Each row below holds a small network's activations on one input, seen along a few directions.
Each table varies a few parts of the input and shows all the possible inputs, shuffled.
Descriptions start from the smaller parts, as in this example, which fits no table here: one of 2 separate values, together with either a single point or one of 9 places around a ring or (one of 6 places along a line, together with one of 8 places around a ring).
Shared parts are said once, and a part with two or three values counts as separate values.

Other details of the inputs vary at random and push rows far along two fixed directions, the same in every table; ignore that.

Table:
x1: [-11   0  -2   7  28  16  22   8   6  10  10]
x2: [ 32  13   9  27  24 -13  12  29   4  15 -11]
x3: [ -18  -29   10  -15 -114   24  -76   -8  -63  -44    0]
x4: [ 13 -79 -53  22 -28  42 -47  48 -71 -16  15]
x5: [  0  -2 -23   2  25   3  26   2  11  -3   6]
x6: [ -4 -10  -6  25  25   3  13   4  19  14   2]
x7: [  8   2 -21   4  36   6  13  -4   7  -4  -7]
x8: [ -6  -2 -16   4  24   6  22   6  14   3  17]
x9: [ -4  -7 -16  -2  29  -1  13   9  10  20   5]
x10: [  -5  -43   -4  -21 -109    7  -80   -6  -61  -39  -13]
x11: [ 0 -5 -2 25 30 -7 12  2  6 15  5]
x12: [ -1  -4 -21   3  23   7  24   2  15   3  12]
x13: [ -3  -6 -15  23  25   1  12   1  17  13  -1]
x14: [ -5 -11  -6   1  28   1  14  12  12  20   7]
x15: [36 20  8  8 33 -3 10 27 -2  3 -6]
x16: [  6   0 -19   4  33  10  12  -3  12   3  -1]
x17: [ 30  11   8   1  27 -14  13  36  -3  21  -5]
x18: [28 16  7  7 23 -7 24 34  1  4  8]
x19: [  9 -66 -51  29 -26  53 -38  44 -82 -34  12]
x20: [ 4  2 -2  7 39  2 10  1  0  3  9]
x21: [ -5   3 -16   4  27  15  23   1   5   9   3]
x22: [-34  52  61 -50 -57 -40   1 -65  55  -5 -10]
x23: [-25  60  53 -51 -46 -37 -13 -73  49  -7 -26]
x24: [  16  -14   31  -11 -115   13  -77   22  -79  -43   -8]
x25: [ 0 -2 -6  8 34 11 11  3 13  3  6]
x26: [-31  58  66 -52 -54 -50   0 -68  43  -5  -7]
x27: [  2  -7 -20  21  24   2  14  -3  18  13  -5]
x28: [-23  53  46 -35 -54 -49  -7 -76  52  -3 -41]
x29: [-2 -7 -3  0 33 -9 13 10 -1 21 11]
x30: [-8  5  2  7 33  6 21  6 -7 10 14]
Description of these inputs: one of 5 separate values, together with either a single point or one of 5 places along a line.
- Changing only the choice among 5 separate values turns x20 into x30. The same change can be made to x7. Which row results? => x19
- Which other rows agree with x14 in the choice among 5 separate values? List them by row number. => x4, x9, x10, x17, x29
- Which other rows does x14 become when the choice among 5 separate values takes its other values? List them by row number. => x1, x6, x22, x25
- Which other rows agree with x12 in the choice among 5 separate values? List them by row number. => x5, x8, x18, x22, x26
